A small network was shown many inputs. Here are its activations along a few directions, one row for each input.
Each table varies a few parts of the input and shows all the possible inputs, shuffled.
Descriptions start from the smaller parts, as in this example, which fits no table here: one of 4 places along a line, together with either a single point or (one of 2 separate values, together with one of 5 places around a ring) or one of 11 places along a line.
Shared parts are said once, and a part with two or three values counts as separate values.
(in the rows, 128 means zero)

Rows:
row 1: [117 121 151 148 118 123 112 122 124 149 126 112 139  95]
row 2: [129 150 102 121 123 132 135 123 125  93 149 144 128 139]
row 3: [122 122 142 129 126 136 117 118 127 138 120  97 129  91]
row 4: [131 141 122 135 121 143 138 123 130 123 131 151 125 127]
row 5: [136 146 133 139 107 103 142 116 102 140 134 115 141 119]
row 6: [118 125 117 117 135 153 117 122 138 113 142 156 120 123]
row 7: [126 130 127 133 126 149 127 121 144 131 131 152 125 118]
row 8: [136 133 134 120 121 131 140 113 105 140 122 111 125 107]
row 9: [126 127 135 141 102 129 129 123 111 135 136 148 137 127]
row 10: [122 101 138 117 176  79  99 187 172 135  69 108 114 202]
row 11: [112 115 158 162 111 118 115 128 127 149 136 123 143 104]
row 12: [121 116 140 140 106 134 118 121 124 143 136 149 137 118]
row 13: [121 114 155 152 110 118 127 120 118 160 138 138 137 112]
row 14: [137 151  88 121 151 144 142 124 136  80 154 141 120 152]
row 15: [109 125 120 128 135 155 105 130 147 103 141 141 125 115]
row 16: [130 140 140 153  99  99 144 121 105 140 145 126 144 129]
row 17: [141 146 124 122 115 117 147 112 106 129 129 101 133 115]
row 18: [136 155 112 137 114 128 145 121 131 111 138 140 132 134]
row 19: [131 142 125 142  96 115 136 121 112 123 143 137 144 135]
row 20: [117 130 131 144 126 150 115 129 153 121 129 137 130 110]
row 21: [139 125 115 110 162  57 133 179 146 126  80 113 117 224]
row 22: [138 115 128  99 126 150 135 117 122 137 124 104 125  94]
row 23: [131 121 138 118 126 135 129 111 118 148 122 111 124  98]
row 24: [135 111 127 107 171  72 126 181 146 137  71 124 110 219]
row 25: [132 138  98 118 159 159 135 125 136  91 148 151 112 146]
row 26: [147 139 116 102 115 133 153 118 110 119 131  94 133 111]
row 27: [130 116 132 109 126 152 123 124 130 128 122  90 129  88]
row 28: [126 127 102 115 164 165 124 123 150 100 148 151 112 137]
row 29: [124 136 112 119 130 148 128 124 124 105 142 155 121 132]
row 30: [117 128 106 126 165 168 112 131 159  90 147 137 116 129]
row 31: [130  99 133 105 177  78 114 179 162 146  70 124 109 210]
row 32: [126 121 147 137 118 122 124 115 115 160 128 127 133 102]
row 33: [143 126 125 100 122 146 145 119 109 130 124 104 125 104]
row 34: [112 116 143 151 107 135 107 129 134 132 135 134 143 111]
row 35: [126 126 150 153 106 113 137 122 105 152 138 137 138 121]
row 36: [131 132 143 138 114 118 134 118 102 152 128 126 133 111]
Q: What do these inputs look like to the network?
A: one of 4 places along a line, together with either a single point or one of 8 places along a line
Q: The inputs of row 36 and row 32 match in every part but the place on the line of 4. If row 29 is changed in the same way as row 36 into row 32, which row does it become?
A: row 6
Q: Which other rows agree with row 11 in the place on the line of 4? List them by row number.
A: row 1, row 3, row 10, row 15, row 20, row 27, row 30, row 34
Q: Start at row 3 and move only the place on the line of 4, one step at a time. The first step leads to row 23. Which rows follow, in order?
A: row 8, row 17

Rows:
row 37: [128 162 104 144  99 164 142  97 110  95 186 168 142  96]
row 38: [159 170  89 108 108 145 173  91  94  93 167 124 129 117]
row 39: [150 155 138 128  81  97 174  99  67 151 129  94 142 106]
row 40: [139 113  91  80 183 121 125 180 170 103  80 171  93 237]
row 41: [123 101 168 120 116 156 114 112 119 165 111  82 131  47]
row 42: [126 105 147 138 182  40 115 181 162 160  70 100 116 208]
row 43: [126 100 151 125 186  45 113 183 143 167  74 112 110 218]
row 44: [120 120 112  99 145 204 113 103 142 107 148 114 118  55]
row 45: [131  91 149 105 172  51 118 184 144 172  59 132 109 224]
row 46: [135 113  96  89 201 115 122 175 165 100  89 164  92 236]
row 47: [105 117 174 176  82 145 106 101 115 163 146 140 146  60]
row 48: [127 113 144 122 159  45 113 193 168 147  59  92 126 212]
row 49: [119 118 116  99 145 207 119 103 143 104 148 114 112  56]
row 50: [131 130  93 123 214 103 120 173 183  90 100 132  98 220]
row 51: [130 123  97 110 216 108 117 175 164  96 103 143  93 229]
row 52: [130 134 156 171  65 115 146 105  86 161 157 133 159  91]
row 53: [103 137 119 152 116 195 105  91 140 104 180 173 134  70]
row 54: [131 138  91 107 189 108 119 186 188  79  90 124 108 225]
row 55: [119  99 141 117 143  43  98 199 163 132  62  94 131 216]
row 56: [121 123  89 100 172 105 103 191 180  65  92 125 114 229]
row 57: [126 141 152 169  67 112 140 106  83 159 152 135 159  87]
row 58: [127  95 166 121 115 156 113 111 122 170 116  79 136  50]
row 59: [154 175  90 107 109 145 173  93  92  90 163 126 124 113]
row 60: [109 111 173 178  81 145 106 100 118 169 151 138 151  63]
row 61: [156 177  86 107 109 142 167  93  91  92 163 125 130 112]
row 62: [155 149 137 129  80  96 173  98  69 155 134  92 147 110]
row 63: [102 136 123 152 116 198 112  91 141 100 180 173 128  70]
row 64: [105 130 121 153 115 198 111  90 143 105 186 172 133  74]
row 65: [123 112 114 100 145 208 118 102 145 109 152 112 117  59]
row 66: [105 119 169 176  82 142 100 101 115 166 145 140 152  59]
row 67: [124 102 163 120 116 153 107 112 119 167 111  81 137  46]
row 68: [131 155 107 146  97 168 148  96 113  96 191 167 142 100]
row 69: [135  90 144  96 154  58 121 189 150 175  48 140 109 224]
row 70: [151 156 133 128  81  94 167  99  67 153 129  93 148 105]
row 71: [125 140 157 170  67 115 147 106  83 156 152 135 154  88]
row 72: [126 160 108 144  99 167 149  97 110  92 186 169 136  97]
Q: The inputs of row 47 and row 63 match in every part but one. If row 52 is changed in the same way as row 47 into row 63, which row does it become?
A: row 68
Q: What do these inputs look like to the network?
A: one of 2 separate values, together with either one of 6 places along a line or (one of 3 separate values, together with one of 4 places along a line)

Rows:
row 73: [130 113 119 105 186  67 115 188 163 125  69 121 106 232]
row 74: [135 153 100 125 117 158 147 105 115  98 165 159 127 121]
row 75: [134 142 143 146  91 119 144 104  95 145 143 105 147  87]
row 76: [132 152 102 127 125 161 140 105 124  92 163 132 129 105]
row 77: [113 131 119 142 128 165 113 119 145 104 155 152 129 109]
row 78: [123 112 160 141 107 134 122 110 112 168 129 117 136  79]
row 79: [134 112 120 106 182  69 119 190 168 128  66 121 107 232]
row 80: [128 134 110 111 130 175 128 111 133 101 147 129 123  95]
row 81: [133 107 120 104 184  68 120 190 161 127  73 121 108 234]
row 82: [114 119 159 159  94 123 115 118 119 156 136 126 147  90]
row 83: [121 124 119 123 141 177 120 112 139 115 147 145 119  97]
row 84: [130 122 150 130  96 132 130 109 105 155 128 101 141  78]
row 85: [137 143 141 145  82 117 152 103  86 150 145 133 144 103]
Q: What do these inputs look like to the network?
A: either one of 3 separate values or (one of 2 separate values, together with one of 5 places along a line)
Q: Change only the choice among 2 separate values in row 76. List by row number the other rows that result.
A: row 75

Rows:
row 86: [124 164  80 125 108 151 139 109 126  43 190 139 147 125]
row 87: [117 161 139 188  73  88 131 112  86 118 176 122 166 109]
row 88: [119 114  99 113 125 192 125 104 131  91 164 181 116 128]
row 89: [115 127 137 124 152 187 113 113 135 113 151 125 112  82]
row 90: [111 102 162 137  94 141 107 132 139 158 103  80 157  54]
row 91: [139 116 121  83 186  54 107 168 148 135  52 105 101 215]
row 92: [128 104 150  87 145  40 113 189 146 145  36  99 105 217]
row 93: [134 105 133 114 126 147 132  92  91 159 138 125 120  98]
row 94: [137 149 115 104 134 163 163 104 102 126 153 164 111  97]
row 95: [145 176 109 134 122 163 168  94 112 102 143 128 120 104]
row 96: [146 122 151 112  78 122 155 119  86 179 122 136 140  90]
row 97: [123 110 147 120 138 155 107 101 127 154 141 100 131  76]
row 98: [129 171 102 131 121 138 153 108  94  72 174 105 135 103]
row 99: [129 135 151 159  90 113 141 108  94 173 154 186 139 101]
row 100: [100 122 140 130 158  34  97 183 158 148  60 141 111 237]
row 101: [142 114  83 113 199 123 118 197 188  88 111 152 114 241]
row 102: [140 157 111 129 103 106 146  98  87 114 167  77 148  99]
row 103: [157 162 119 131 104 130 161  84 104 144 135 103 133 100]
row 104: [112 121 113 120 135 200 100 116 166  85 169 158 118 106]
row 105: [114 106 161 172  98 130 116 106  91 165 147 171 136 107]
row 106: [141  86 152 109 156  53 143 197 161 151  67  90 114 222]
row 107: [102 111 178 180 111 137  90 115 129 159 151 146 149  85]
row 108: [114 103 144 154 170  47 128 190 174 153  92 134 121 242]
row 109: [137 164 146 191  74 113 146  98 105 150 144 149 150 109]
row 110: [116 115 135 129 134 150 104 106 148 145 126  83 133  56]
row 111: [148 134 125 101 119 131 155  94  94 166 144 140 123  92]
row 112: [132  93 160 124  86 138 132 117  83 172 116 122 138  96]
row 113: [130 133 101  90 203  90 109 183 150 105  60 129  97 220]
row 114: [124 120 123 118 140 179 139 102  99 119 147 149 106 104]
row 115: [155 150 145 142  62 122 161 110  96 158 113  99 151  98]
row 116: [107 127 102 129 132 195  97 122 187  76 155 142 118  85]
row 117: [144 114 105 112 214 101 138 190 166 109  90 121 105 224]
row 118: [139 168  86 128 108 176 154  95 143  74 160 161 132 127]
row 119: [128 132  78  93 189 112  90 191 173  85  81 159 107 237]
row 120: [120  98 174 129  98 146 109 126 118 167 118  97 152  74]
row 121: [109 132 125 134 149 182 110 119 156 104 137 109 112  61]
row 122: [ 93 117 166 189 107 132  88 120 151 150 134 129 153  63]
row 123: [152  98 124 105 197  66 136 175 163 139  83  97 110 220]
row 124: [137 146 138 139  61  98 147 125  78 128 147  72 166  97]
row 125: [131 142  92  99 119 176 149 105 134  98 170 195 122 121]
Q: What do these inputs look like to the network?
A: one of 5 places along a line, together with either one of 2 separate values or one of 6 places along a line
Q: The inputs of row 103 and row 118 match in every part but the place on the line of 5. If row 123 is changed in the same way as row 103 into row 118, which row does it become?
A: row 101
Q: The inputs of row 97 and row 89 match in every part but the place on the line of 5. If row 91 is changed in the same way as row 97 into row 89, which row does it become?
A: row 113
Q: Change only the choice among 2 separate values in row 108. List by row number the other rows that result.
A: row 100
Q: Change only the place on the line of 6 in row 105. List by row number the other rows that result.
A: row 87, row 99, row 107, row 109, row 122
Q: Change only the choice among 2 separate values in row 113. List by row number the other rows that result.
A: row 117

Rows:
row 126: [143 109 139 110 135 105 140 143 125 165 101 134 120 160]
row 127: [114 110 147 150 130 100 103 153 160 145  98 124 133 154]
row 128: [126 137 124 136  73 195 135  94 103 106 170 146 146  62]
row 129: [142 156 100 113 147 132 145 131 139 100 117 134 111 156]
row 130: [128 137 141 123  60 147 133  89  99 141 147  99 154  41]
row 131: [115 146 118 155 107 194 131  72 114 116 201 194 130  66]
row 132: [133 134 127 141 116  70 138 148 112 127 126 124 140 176]
row 133: [134 153  97 125 140 113 140 134 128  84 149 117 131 166]
row 134: [145 123 106  95 161 144 145 128 140 118 122 129 108 145]
row 135: [119 129 116 134 156 140 102 145 174 103 120 120 126 138]
row 136: [116 119 120 118 163 141 112 149 158 104 125 120 117 134]
row 137: [137 140 131 128 124  91 143 146 122 145  95 140 125 168]
row 138: [126 101 147 114 140 103 112 144 118 157 100 131 121 154]
row 139: [126 116 112 100 165 144 116 133 132 114 121 124 109 139]
row 140: [130 137 170 172  92 129 143  81  81 176 153  86 150  38]
row 141: [114 102 154 133 137 101 110 157 144 147 103 126 126 151]
Q: What do these inputs look like to the network?
A: either one of 4 places along a line or (one of 2 separate values, together with one of 6 places along a line)
Q: Change only the choice among 2 separate values in row 134. List by row number the other rows that result.
A: row 126
Q: Which other rows belong to the same alternative as row 130? List them by row number.
A: row 128, row 131, row 140
